These are the activations of a small neural network, seen along a few directions. Each row is one input.
In each table, some parts of the input vary, and every possible input appears once, in random order.
Descriptions start from the smaller parts, as in this example, which fits no table here: one of 4 places along a line, together with either a single point or one of 11 places around a ring or (one of 3 separate values, together with one of 8 places around a ring).
Shared parts are said once, and a part with two or three values counts as separate values.

Other details of the inputs shift rows strongly along two fixed directions, in all tables alike. That doesn't count.

A family of inputs:
R1: [ 18 -20 -10 -57 -12  -7 -26   7 -40  35 -15  13]
R2: [  8  -2   6 -69 -15   3 -31  12 -15  42 -29  31]
R3: [ 18  28 -18 -49 -32  21 -42  11 -20  31  -2   3]
R4: [ 17  22   5 -63 -40   4 -38  12  -7  42 -23  28]
R5: [  6  11 -18 -64 -14  16 -44   4 -31  30 -14   5]
R6: [-34  -3  -8  65 -13 -49 -52  20 -10 -32  21 -19]
R7: [ -4 -35   5  85  20 -40  41  -3   9 -43  19 -18]
R8: [-49 -17  -8  54   1 -49 -50  20 -18 -29  25 -25]
R9: [ 20  -6  19  -6  38  49  96 -30  34  -2 -11  11]
R10: [-31  -4  -9  62  -7 -51 -54  17 -10 -26  26 -24]
R11: [  2  10   5 -74 -24   6 -38   9 -19  51 -22  30]
R12: [-42 -28  12  40  -3 -67 -44  24  -3 -21   2   3]
R13: [-17  -5  -5  85  20 -18  25  -6  21 -52  21 -26]
R14: [  7   8   2 -81 -28   7 -40   9 -17  46 -24  27]
R15: [ 28   4  -6  -6  41  64  84 -38  19 -13   9 -19]
R16: [ 27   2  -6  -7  40  62  85 -38  20 -16   2 -16]
R17: [ 12  24   9 -57 -36   4 -37  12  -9  47 -21  31]
R18: [-35  -2  -8  64 -10 -49 -51  20  -8 -25  30 -24]
R19: [ 21  24 -18 -52 -27  17 -44   5 -22  31 -10   4]
R20: [ 31  10  22   5  24  49  95 -26  42  -1 -12  14]
R21: [-18 -17  23  78  20 -32  37   3  35 -40   5   0]
R22: [ 39   9  17   0  19  44  94 -25  46 -11 -11  12]
R23: [-49 -17  -8  53   3 -51 -52  17 -18 -26  28 -27]
R24: [ 25   5  -5  -5  36  66  85 -35  20 -18   4 -13]
Each input here is: one of 2 separate values, together with either a single point or one of 5 places around a ring or one of 6 places around a ring.
Q: Change only the place on the ring of 6 in R8. List by row number the other rows that result.
A: R5, R15, R16, R23, R24
Q: A walk changes only the place on the ring of 5. It starts at R11 and steps to R14. List the rest of the walk in order.
A: R12, R2, R9

A family of inputs:
R25: [ 26  13  -7 -36   2  42  32 -16   7   8  -5   1]
R26: [ 30  16 -13 -52 -13  30  -8  -3 -13  29  -7   5]
R27: [ 27  12   5 -49 -17  18   0   2  -3  35 -23  26]
R28: [11  4 13 13  6 12 37 -8 20 -1 -5  9]
R29: [  5   6  -2  12  10  20  33 -14  13 -13  11 -12]
R30: [ -4 -13   0  41  23   3  40 -10  14 -33   8 -14]
R31: [ 22  -1   8 -57  -6  18  11  -3  -2  31 -21  23]
R32: [ 11  18   5 -55 -29   6 -36  12  -9  39 -22  27]
R33: [  1  14 -12 -31 -27  -8 -60  15 -26  26   1   1]
R34: [-15   3  -8  -9 -20 -20 -57  18 -28  14   3  -1]
R35: [ -3 -13  16  14  19   1  43  -9  23 -13  -2   5]
R36: [-39 -10  -6  19 -18 -52 -78  29 -25  -8   5  -5]
R37: [  9   5  -3   4  17  26  30 -16   5  -3   5  -9]
R38: [ 14  12  -4 -21  13  40  30 -17   7   6  -2  -3]
R39: [-15  -4 -10  -3 -11 -26 -54  15 -27  10   0  -2]
R40: [ 20  16  -9 -43  -9  26  -7  -3  -3  16  -7   3]
R41: [-23 -13  14  21   3 -28  -5   7   7  -7   4   3]
R42: [-10   0   1  50  20   1  31 -10  22 -33  21 -21]
R43: [ -9  -3   2  40  22  11  38 -11  17 -28  14 -15]
R44: [ 18   7  12 -12   5  22  38  -9  23   2 -16  16]
R45: [-23 -17  15  35   6 -32   0   7   5 -10   8   0]
R46: [-10  -8  -6  21  -5 -23 -18   6  -7 -15   9 -10]
R47: [ -2   2 -12 -20 -24 -19 -52  15 -28  17   1   1]
R48: [-28 -11  -3  34   8 -28 -24   7  -3 -22   7 -12]
R49: [ 17   0  13   2   8  13  42  -9  22  -4 -14  13]
R50: [-21 -16  -3  42  13 -28 -10   3  -2 -27   8 -14]
R51: [-19 -14  -3  46   8 -26  -7   7  -5 -23  13 -14]
R52: [ -2  -2  -7  11  -3 -13 -16   5  -4 -10   6  -9]
R53: [ -8 -15  10   2  -2 -23  -6   8  -3   7  -3  10]
R54: [ 24  13  -6 -19   3  38  33 -16   3   8   4  -4]
Q: What is each input in this table made of?
A: one of 5 places around a ring, together with either one of 2 separate values or one of 4 places along a line
Q: The inputs of R51 and R30 match in every part but the place on the ring of 5. If R39 is changed in the same way as R51 into R30, which row does it become?
A: R50
Q: Change only the place on the ring of 5 in R31. List by row number the other rows that result.
A: R35, R41, R45, R53
Q: List by row number the other rows that have the place on the ring of 5 in common with R37.
A: R28, R33, R34, R45, R54
Q: Change only the place on the line of 4 in R48. List by row number the other rows that result.
A: R25, R36, R40
